A small network was trained on made-up records. Each row is its average activation on records with the value named, seen along a few directions.
Values that are neighbours, or in one group, have similar rows; names and order tell nothing.
Strong random noise was added to every row along 4 fixed directions; ignore it. To show where, here is one row again and again, with new noise each time:
[ -78 -241  199   92   -2  -15 -168 -352  -61 -240 -213   91  393  -29
  -30  -15   93  -51]
[  59   17  -66  -19  -39  104   36  -95 -374  294  -98    4  -43  121
  -44 -122  168 -156]
[ -36  144  142 -295  -44 -193   75   99   31  129  180  237  503   10
 -268   22   97    1]
[ 171 -182   36  -57  312  261  -98  220 -248  -24  217   80 -279  230
 -107  208  -16   62]
[ -84  -73  152  -47  -93  -96  -85 -266  -74  -37 -144  130  442  -41
 -101  -85  141  -71]
[ -50  -62  223  257  141 -152  372  -79  157 -261  -44   -1  818  104
  -36  274  -74 -158]


Values of B:
b3: [  -9 -195  481 -454  271  -36 -636  191  426 -633  264  441  472 -157
 -394   28    7  405]
b12: [  38   13 -169   49   74 -170  141  179  204   11  181  -38 -172  -11
  138  239 -249  185]
b4: [-195 -190 -130  132 -237  103 -179 -620    1  -19 -407 -203 -340 -192
  289 -250  188   82]
b17: [-157 -207  -11  289 -170   38 -147 -450   94 -266 -293  -98  -53 -232
  306  -58 -110  158]
b15: [ -48  105   19  366 -154   61   87 -416 -205  151 -462 -170   28   23
  142 -372  227 -438]
b18: [ -35   38 -143  130 -243  345 -233 -461 -402  202 -476 -264 -661   64
  226 -534  313 -283]
b10: [  33  403  -30  121  -46    7  300   76   74  140  -80 -154   67 -206
   -1 -176  111 -230]
b1: [-140 -177   62  180   38  131 -254 -313  255 -465 -152 -325  -79  -15
  182  212  -79   57]
b2: [ -32  -70  -72  194 -278 -194  176 -241  119   24 -217  -49  161  -42
  233   11 -149  -21]
b9: [ 167 -118 -128  463  235  294  -22   12  -14 -354    8 -414 -406  281
  247  257  -16 -121]
b7: [  42  -44  -95    9 -133  -82  155  228 -188  258   28 -126 -258   45
   25  -69 -290  -70]
b8: [-129 -259  214  301   99  -30 -122   58  -31 -350 -273  109   -6  -65
   47   72 -155  -99]
b16: [  64  296  -68 -435  -12 -228  109  617  171  160  420  317  215  -13
 -174  266 -231  368]
b13: [   4  312  -26    5   64 -121  103   77  310  -54  117  -95  108 -172
 -104  -30  146  -23]
b6: [ -45 -118   86   75  105 -259  237  108   93  -20   46   -4  297  -47
  -16  142 -230  -75]
b5: [-130  107   12   48 -162 -205  383   78   49   -3   90   84  725  -24
   41   89 -126   25]
b11: [  -2  -70 -125 -120   80  -33  -37  -74  413 -148   77   -6 -232  -72
   92   18  -15  233]
b14: [ 244  -93  -13 -197  324  205  -13  474 -101  119  468  200 -241  239
 -266  255  -41   26]
The values of B form a ring.
- List every value one step from b7, in the order listed. => b6, b5
- List every value one step from b2, in the order listed. => b12, b16
- List every value one step from b3, in the order listed. => b15, b14
- List every value one step from b11, in the order listed. => b4, b1
